Each row below holds a small network's activations on one record, seen along a few directions.
Each row is followed by the record's values for the fields NAKUF, SIBO, KIGO, LOS.
A field that a record lacks is left out.
[+0.21,+1.47,-4.09,-0.12,+1.98,-3.02,+0.04,-0.40,+1.10,+0.25,-1.95,+2.27,-2.23,+1.30,-3.72] -> NAKUF=potav SIBO=dufad KIGO=kasak
[+0.67,+1.01,-2.42,-0.03,-0.07,-2.16,+2.27,+1.05,+3.56,-5.47,+0.57,-0.74,-0.28,+0.68,-5.03] -> NAKUF=paben SIBO=dufad KIGO=kasak
[+7.09,-1.91,-2.51,+1.45,-0.35,-5.62,+1.27,-0.63,-3.43,+0.13,-2.09,+4.69,+3.61,+0.62,+1.09] -> NAKUF=potav SIBO=dufad KIGO=kasak LOS=fiva
[-0.78,+0.97,-5.20,-0.48,+4.46,-1.92,-0.89,+1.21,-0.84,-0.46,-1.75,-0.14,-1.69,+1.15,-2.11] -> NAKUF=potav SIBO=dufad KIGO=nibu
[+3.93,+2.12,+0.40,-6.10,+1.79,-2.96,-4.13,-0.67,+3.22,+2.41,+0.94,+2.44,-0.33,-1.37,+1.95] -> NAKUF=potav SIBO=dufad KIGO=kasak LOS=naz
[+1.03,+0.98,-1.28,+3.12,+5.89,-1.49,-0.54,+2.51,-0.73,+1.63,-1.58,-2.29,-3.26,+2.43,-3.83] -> NAKUF=potav SIBO=pugav KIGO=nibu
[+7.69,-1.93,+2.10,+4.12,+2.57,-2.60,+1.71,+3.15,-2.75,-4.89,+0.17,-0.83,+4.22,+1.84,+0.97] -> NAKUF=paben SIBO=pugav KIGO=nibu LOS=fiva
[+0.69,+0.21,+4.30,-1.84,-2.19,-0.84,+1.80,+2.64,-7.38,-1.44,+0.04,+1.46,+0.67,-3.30,+2.23] -> NAKUF=mek SIBO=dufad KIGO=nibu LOS=lop
[-2.45,+2.02,-7.89,-1.52,+2.95,-0.87,+0.38,-0.56,-0.50,+0.05,-2.52,-1.12,+0.96,-0.16,-1.44] -> NAKUF=potav SIBO=rafo KIGO=nibu
[+0.82,-0.22,+1.75,-1.17,+1.56,-2.13,-6.50,-1.04,+1.08,-1.37,-5.62,+0.11,+0.17,-4.30,+3.10] -> NAKUF=potav SIBO=dufad KIGO=nibu LOS=lezap
[+2.99,+1.47,-0.36,-1.82,-1.22,-3.37,+2.30,-4.28,-1.32,+1.06,-4.26,+3.05,+3.64,-2.54,+2.55] -> NAKUF=potav SIBO=rafo KIGO=kasak LOS=lop
[-0.44,-0.62,-5.40,+1.26,+2.42,-3.04,+0.28,+0.65,+1.62,+1.22,-0.67,+2.28,-1.93,+0.61,-4.36] -> NAKUF=potav SIBO=dufad KIGO=kasak
[+5.57,+2.64,+4.42,+3.72,+3.08,-4.09,-1.74,-1.13,-0.09,+0.42,-1.92,+4.80,+1.52,-0.15,+2.15] -> NAKUF=potav SIBO=pugav KIGO=kasak LOS=zugi
[-5.30,-0.08,-1.77,+0.02,+0.79,-0.07,+1.01,+5.67,-3.28,-0.23,+2.31,-0.27,-1.14,-1.26,-3.38] -> NAKUF=mek SIBO=dufad KIGO=nibu
[-1.47,+0.69,-6.60,-0.30,+0.72,-2.25,+2.79,-1.71,+1.61,+2.38,-2.15,+0.05,+0.29,-0.55,-3.87] -> NAKUF=potav SIBO=rafo KIGO=kasak
[+2.98,+1.07,+5.76,+0.97,+4.22,-0.98,-6.79,-0.69,+0.71,-0.19,-5.12,-0.12,-1.45,-2.37,+2.35] -> NAKUF=potav SIBO=pugav KIGO=nibu LOS=lezap
[+5.18,+1.76,+3.25,-3.01,+6.08,-0.52,-5.36,+1.54,+0.77,+3.35,+1.15,-1.09,-2.73,-0.88,+2.86] -> NAKUF=potav SIBO=pugav KIGO=nibu LOS=naz
[+1.44,+0.84,-0.11,+2.72,+4.37,-0.52,+1.54,+3.68,+1.79,-4.25,+1.06,-4.26,-1.71,+2.59,-4.68] -> NAKUF=paben SIBO=pugav KIGO=nibu
[-5.47,+0.49,-3.83,-2.11,-0.94,+1.31,+3.14,+2.58,-4.13,+0.32,+0.92,-2.28,+0.41,-2.17,-3.55] -> NAKUF=mek SIBO=rafo KIGO=nibu
[+5.99,+2.82,+5.58,+1.25,+2.93,-1.27,-0.17,+1.47,-1.02,-6.17,+0.17,+0.09,+2.15,+0.64,+2.44] -> NAKUF=paben SIBO=pugav KIGO=nibu LOS=lop
[-1.95,+1.39,-6.71,-1.58,+1.00,-0.19,+2.04,+0.49,+1.80,-5.86,+0.56,-4.05,+3.06,-0.53,-2.97] -> NAKUF=paben SIBO=rafo KIGO=nibu
[-1.58,+1.42,-7.09,-0.84,+1.11,-1.79,+1.38,-1.61,+1.69,+1.18,-2.11,+1.13,+1.32,-0.31,-3.83] -> NAKUF=potav SIBO=rafo KIGO=kasak
[+7.38,+3.95,-2.31,+1.47,-1.19,+7.82,-1.37,-8.53,-5.06,+1.36,-1.41,-2.84,+5.70,-2.78,+1.11] -> NAKUF=potav SIBO=kem KIGO=nibu LOS=lop
[+2.56,+0.86,-2.19,-5.88,+2.73,-0.44,-1.73,-2.07,+1.41,+2.82,-1.42,-2.92,+0.44,-4.55,+3.83] -> NAKUF=potav SIBO=rafo KIGO=nibu LOS=satol
[+4.36,+1.00,-0.30,-0.68,+1.75,-2.91,-1.60,-0.58,-3.87,-1.54,-2.66,+2.46,+1.06,-1.72,+3.99] -> NAKUF=potav SIBO=dufad KIGO=nibu LOS=lop
[-0.26,-0.57,-2.13,+1.12,+0.94,-2.38,+3.13,+1.73,+4.25,-3.96,+1.35,-1.07,+0.38,-0.09,-5.20] -> NAKUF=paben SIBO=dufad KIGO=kasak
[-1.97,-4.66,+6.88,-0.67,-4.15,-0.44,-3.43,-4.15,+2.62,+0.23,-1.83,+1.59,-0.94,+0.43,+3.97] -> NAKUF=batem SIBO=dufad KIGO=kasak LOS=lezap
[-0.55,-0.63,-4.09,+1.09,+2.63,-3.18,+0.58,+0.47,+1.62,+1.49,-1.10,+1.60,-1.36,+0.34,-4.50] -> NAKUF=potav SIBO=dufad KIGO=kasak
[+0.75,+2.35,-0.85,-1.45,+1.10,-0.32,-2.74,-4.53,-0.28,-0.98,-3.07,-0.09,-0.94,-7.26,+5.06] -> NAKUF=potav SIBO=rafo KIGO=nibu LOS=vomak
[+3.47,+2.40,-0.79,-1.85,-1.35,-5.34,-4.29,-1.02,+2.94,+3.24,+0.62,+0.54,-2.38,-2.86,+1.92] -> NAKUF=potav SIBO=dufad KIGO=kasak LOS=detut
[-0.73,+0.14,-5.49,-0.15,+3.78,-2.44,-0.10,+0.99,-1.01,+0.14,-1.91,-1.08,-2.39,+1.25,-2.58] -> NAKUF=potav SIBO=dufad KIGO=nibu
[+3.70,-0.19,+0.99,+1.26,+0.51,-2.17,+1.23,+0.55,-0.30,-6.78,-0.97,-0.05,+2.58,-3.55,+3.98] -> NAKUF=paben SIBO=dufad KIGO=nibu LOS=zugi
[+1.50,+0.71,-0.91,+3.52,+4.78,-2.14,+0.21,+1.01,+1.29,+2.40,-0.56,+1.46,-3.21,+2.31,-5.34] -> NAKUF=potav SIBO=pugav KIGO=kasak
[+0.28,-2.35,-1.58,-0.13,-2.78,-1.13,+3.25,+2.97,-7.88,+0.05,+0.25,+0.55,+6.78,-3.08,+1.97] -> NAKUF=mek SIBO=rafo KIGO=nibu LOS=fiva
[+1.26,+1.90,-1.10,-4.74,-3.48,+1.32,-1.85,-8.71,+1.31,-0.62,-5.24,+0.99,+3.45,-5.61,+0.92] -> NAKUF=potav SIBO=zul KIGO=kasak LOS=sameg
[+7.39,-0.34,+0.52,+4.00,+4.36,-3.89,-1.29,+1.89,-4.86,+0.29,-1.80,+1.90,+3.31,+2.66,+2.27] -> NAKUF=potav SIBO=pugav KIGO=nibu LOS=fiva
[+0.89,-0.19,-1.76,+0.06,+0.25,-1.91,+5.01,+1.00,+3.43,-3.84,+0.05,-1.29,-1.41,+0.30,-5.02] -> NAKUF=paben SIBO=dufad KIGO=kasak
[-1.59,+0.80,-5.93,-0.21,+0.54,-2.45,+3.05,-1.64,+1.67,+2.49,-2.46,-0.45,+0.67,-0.83,-3.96] -> NAKUF=potav SIBO=rafo KIGO=kasak
[+0.12,-0.64,-5.28,+1.08,+2.60,-2.79,+0.67,-0.17,+1.04,+1.30,-0.79,+2.28,-2.64,+0.43,-4.20] -> NAKUF=potav SIBO=dufad KIGO=kasak
[-1.52,-3.34,+3.61,+3.10,+0.55,+1.19,+1.63,-1.45,-0.04,+2.23,+1.88,+0.56,-5.49,+6.99,-2.40] -> NAKUF=batem SIBO=pugav KIGO=kasak
[-0.34,-0.21,-5.71,+0.73,+3.54,-2.09,+0.32,+1.59,-0.89,+0.63,-1.75,-1.34,-3.03,+0.46,-2.43] -> NAKUF=potav SIBO=dufad KIGO=nibu
[+1.14,+4.46,-4.12,-4.19,-0.95,-3.13,-5.36,-1.51,+1.20,+1.79,-0.59,-3.15,+1.26,-3.51,+4.09] -> NAKUF=potav SIBO=rafo KIGO=nibu LOS=detut
[+0.23,+0.88,-2.40,+2.79,+7.01,-1.37,-2.23,+2.28,-0.58,+0.85,-0.63,-0.59,-2.59,+3.11,-3.60] -> NAKUF=potav SIBO=pugav KIGO=nibu
[-4.03,+0.55,-1.27,-0.21,-1.41,-1.48,+1.20,+3.90,-1.64,-0.12,+3.76,+2.05,-0.27,-0.50,-6.09] -> NAKUF=mek SIBO=dufad KIGO=kasak
[+2.43,+1.27,-0.98,-5.53,+1.31,-2.13,-1.10,-3.03,+4.30,+3.98,-0.99,-0.17,+1.80,-3.82,+1.93] -> NAKUF=potav SIBO=rafo KIGO=kasak LOS=satol
[+1.80,+1.15,+3.90,-1.02,+1.89,+0.03,-1.77,-0.26,+3.29,-6.09,-1.83,-0.77,-0.12,-5.39,+3.85] -> NAKUF=paben SIBO=dufad KIGO=nibu LOS=dar

Here are new rows. What are their fields?
[-0.54,-0.18,-5.18,+0.42,+3.31,-2.24,+0.38,+1.60,-0.91,+0.42,-2.26,-1.68,-2.46,+0.45,-2.72] -> NAKUF=potav SIBO=dufad KIGO=nibu
[+0.78,+1.69,-0.60,+2.71,+5.92,-1.43,-0.89,+1.58,-0.88,+1.58,-2.40,-2.33,-3.53,+2.86,-3.36] -> NAKUF=potav SIBO=pugav KIGO=nibu
[-0.99,+0.59,-6.60,-0.85,+0.86,-1.95,+2.98,-2.59,+0.97,+2.14,-2.44,+0.21,-0.24,-0.44,-3.91] -> NAKUF=potav SIBO=rafo KIGO=kasak
[-1.45,+0.48,+2.04,-5.88,-1.74,+0.56,-0.05,+1.12,+1.05,+2.87,+3.64,+0.57,+2.52,-6.16,+0.31] -> NAKUF=mek SIBO=rafo KIGO=kasak LOS=satol
[-4.70,-4.56,-0.83,+0.72,+0.93,+1.11,+1.52,-0.28,-1.30,+1.10,+1.81,-1.40,-3.62,+4.86,+0.93] -> NAKUF=batem SIBO=dufad KIGO=nibu
[+3.01,-0.30,-0.66,+2.05,+2.28,-3.49,-1.64,-0.14,-2.31,-0.89,-2.99,+2.03,+1.58,-3.49,+4.80] -> NAKUF=potav SIBO=dufad KIGO=nibu LOS=zugi
[+0.82,+2.09,-1.67,+1.88,+7.04,-0.72,-1.73,+2.34,-0.62,+0.50,-1.52,-0.18,-2.78,+3.36,-3.12] -> NAKUF=potav SIBO=pugav KIGO=nibu
[-2.15,+0.31,-8.59,-0.82,+3.07,-0.32,+0.99,-0.62,-0.91,+0.70,-2.24,-1.07,-0.48,-0.93,-1.48] -> NAKUF=potav SIBO=rafo KIGO=nibu
[+1.58,+4.06,-1.95,-3.67,-2.74,-4.80,-2.46,-3.15,+3.53,+4.14,-1.11,-1.39,+0.91,-3.27,+2.34] -> NAKUF=potav SIBO=rafo KIGO=kasak LOS=detut
[-5.12,+0.67,-2.07,-1.67,-3.01,-0.09,+4.97,+1.65,-1.80,+1.59,+1.17,-0.09,+0.93,-2.29,-5.46] -> NAKUF=mek SIBO=rafo KIGO=kasak
[+1.61,-2.88,+8.41,+4.35,-0.71,-1.07,+0.29,-2.68,-0.64,+1.42,+1.06,+3.67,-0.21,+4.07,+4.88] -> NAKUF=batem SIBO=pugav KIGO=kasak LOS=zugi
[-2.26,+0.65,-4.27,-1.00,+0.10,-1.19,+4.27,-0.58,+4.50,-3.66,+0.06,-1.54,+3.36,-0.71,-4.41] -> NAKUF=paben SIBO=rafo KIGO=kasak
[+4.81,+0.72,+1.80,-0.17,-0.19,-4.61,+1.20,-2.22,-1.52,+0.71,-3.15,+4.12,+0.65,-1.46,+2.25] -> NAKUF=potav SIBO=dufad KIGO=kasak LOS=lop
[-2.08,+1.33,-8.64,-1.24,+2.97,-0.72,-0.37,-0.69,-0.71,-0.13,-1.99,-1.30,+0.96,-0.22,-1.99] -> NAKUF=potav SIBO=rafo KIGO=nibu
[-5.19,-3.69,-2.90,-0.59,-1.20,+2.87,+3.02,-2.94,-1.96,+1.47,+0.37,-2.94,-2.65,+3.03,+1.76] -> NAKUF=batem SIBO=rafo KIGO=nibu
[-5.61,-3.35,-3.69,+0.08,-2.07,+1.12,+1.94,-3.38,+1.10,+1.68,+3.40,+0.88,+0.31,+3.94,-0.79] -> NAKUF=batem SIBO=rafo KIGO=kasak
[-0.86,-0.30,-3.51,+0.69,+1.95,-1.04,+1.28,+2.55,+1.78,-5.46,+0.22,-3.76,-0.35,-0.13,-3.26] -> NAKUF=paben SIBO=dufad KIGO=nibu
[-6.87,-4.24,-4.91,-0.24,+0.36,+2.75,+0.90,-2.16,-0.82,+0.98,+2.10,-0.98,-0.37,+3.87,+1.54] -> NAKUF=batem SIBO=rafo KIGO=nibu
[+0.16,+0.17,-2.81,-0.15,+0.27,-2.47,+3.72,+1.16,+3.89,-4.46,+0.56,-0.68,-0.46,+1.31,-5.23] -> NAKUF=paben SIBO=dufad KIGO=kasak
[+2.56,-6.88,+1.98,+2.84,-3.73,-3.00,+3.15,-1.75,-3.20,+1.90,+1.39,+3.42,+2.40,+4.78,+4.38] -> NAKUF=batem SIBO=dufad KIGO=kasak LOS=fiva
[-3.98,+0.55,-1.61,-1.06,+0.67,+0.77,+1.46,+5.06,-4.15,-0.83,+2.02,-0.02,-2.05,-1.09,-3.35] -> NAKUF=mek SIBO=dufad KIGO=nibu
[-3.97,-4.38,-3.16,+0.17,+0.92,+1.92,-0.26,-0.69,-2.09,-0.58,+2.92,+0.25,-3.85,+5.32,+0.66] -> NAKUF=batem SIBO=dufad KIGO=nibu
[+1.39,+2.75,+8.14,+2.78,-0.47,-2.06,-0.32,+2.73,-3.08,-0.39,+1.94,+4.76,+2.66,-1.53,+0.57] -> NAKUF=mek SIBO=pugav KIGO=kasak LOS=zugi
